Each row below is a small network's average activation on inputs in which a field has the value named, seen along a few directions.
Values that are neighbours, or in one group, have similar rows; names and order tell nothing.
In the rows, zero is written as 128.

Other fields vary at random and push rows far along one fixed direction, the same in every table; ignore that.
To show where, the next rows are all for the same value of a field, averaged over different records:
[ 90 135 172 108 115 131 139 148  37 144 141 154 127  97]
[168 133  97 134 153 138 147  85 216 112 125  91 142 155]
[122 133 140 118 131 136 141 122 111 133 136 131 132 117]
[146 132 119 129 138 138 140 105 160 121 128 115 135 137]
[140 134 128 125 137 136 141 109 148 124 130 118 137 132]
[119 135 144 118 130 133 142 128  98 135 135 134 129 119]
[156 132 105 131 147 137 142  96 189 117 129  99 138 146]
[131 134 132 124 134 135 142 118 127 128 132 123 131 125]

Field FUS:
gupo: [142 141 135 123 117 143 131 124 137 119 135 111 131 121]
fidul: [102 124 138 135 130 109 128 135  95 132 112 153 118 127]
zolu: [116 107 127 133 131 131 112 151 106 141 135 144 127 132]
zinu: [126 123 137 127 117 139 111 141 101 133 146 129 121 127]
sena: [117 112 118 138 130 111 109 150 123 131 125 147 131 128]
netu: [ 96 118 134 126 134 114 125 145  98 145 120 160 128 117]
giz: [140 125 107 143 152 122 127  93 167 123 117 119 131 156]
bemok: [108 112 147 132 129 130 111 146  71 138 138 148 120 137]
dekom: [129 113 112 130 152 133 134 123 151 140 122 140 142 139]
ziket: [141 142 119 132 108 124 127 124 160 111 117 108 121 123]
dofa: [118 118 137 141 125 116 105 139  84 129 130 139 113 133]
pul: [126 130 134 133 109 126 109 135 104 124 138 118 114 128]
fub: [134 142 141 126 107 132 131 126 114 119 132 115 122 119]
tiv: [131 127 132 119 133 134 144 128 138 137 129 132 138 120]
rof: [131 135 133 121 134 134 140 117 130 130 133 122 136 129]
deni: [146 131 109 129 139 123 142 117 187 123 114 128 139 134]
kupuz: [137 116 116 131 119 139 111 141 144 130 138 120 125 135]
tal: [145 137 114 123 120 126 132 133 180 111 121 110 131 118]
gelun: [122 117 124 126 147 132 134 117 123 131 127 138 131 142]
sanum: [140 139 108 136 136 116 137 114 170 126 108 117 128 139]
sok: [ 89 124 161 114  91 119 110 181  42 137 137 159 119  91]
kote: [ 85 118 154 134 110 108 103 168  38 141 123 168 110 105]
bimin: [152 131 114 122 124 139 131 128 173 124 133 108 137 124]
zerit: [115 145 145 121 117 124 134 120  96 129 118 134 121 124]
diziv: [163 124  91 144 126 118 113 117 204 108 119  92 118 148]
FUS is arranged as a network in which each value has 4 neighbours.
- Fewest steps between zolu and dofa? => 2
A value of FUS combines one of 5 hidden first parts with one of 5 second parts; all combinations occur once.
- Changing only the second part turns rof into deni. bemok has the same second part as rof; what does that change turn bemok into? => sena
- Changing only the second part turns dekom into fidul. zolu has the same second part as dekom; what does that change turn zolu into? => kote
- Changing only the second part turns zerit into tiv. pul has the same second part as zerit; what does that change turn pul into? => kupuz

Field RUGUD:
zagor: [117 130 135 129 119 115 121 139 109 125 121 136 119 118]
matev: [ 92 133 165 112  93 130 121 166  45 143 138 152 120  93]
bipel: [141 117 111 145 133 123 110 128 151 123 129 118 122 148]
fopi: [148 139 115 128 147 137 151  89 173 122 121 110 137 144]
mok: [ 96 135 172 105 109 138 134 151  37 140 146 151 126  94]
dasil: [159 134 102 129 142 133 142 104 200 119 125 101 139 141]
sisat: [143 108  95 147 154 120 117 119 182 124 115 129 133 158]
RUGUD is arranged as a line.
- Name the neighbours of sisat, in listed order. => bipel
- Name the neighbours of fopi, in listed order. => mok

Field NOG:
nuro: [173 128  93 143 163 133 164  69 225 117 105 104 148 157]
nodub: [103 118 135 130  94 119 104 160  92 124 110 151 117 103]
koza: [ 88 139 179 104  86 116 114 204  17 145 132 164 106  85]
zol: [196 152  82 143 132 148 132  66 250  96 130  48 128 161]
zalo: [138 106 107 147 154 136 104 120 142 136 124 124 119 172]
sevuk: [ 55 113 162 134  93  97 102 179  17 143 122 175 107  99]
savos: [ 93 132 155 111 158 101 145 122  69 137 129 165 131 103]
resi: [136 102 116 153 150 121 107 131 147 132 142 144 136 161]
fid: [170 144  81 115 157 147 157  88 243 135 114  92 148 144]
rozab: [131 148 144 102 121 164 148 122 114 122 138 126 140 122]
fufe: [123 125 153 127 100 127 131 146  91 121 162 114 129 100]
NOG is arranged as a line.
- A walk along NOG starts at zalo and steps to its neighbour resi. Put zol, sevuk, savos, fufe in the order it reaches them. => sevuk, fufe, zol, savos
- Name the neighbours of fid, in listed order. => nuro, rozab
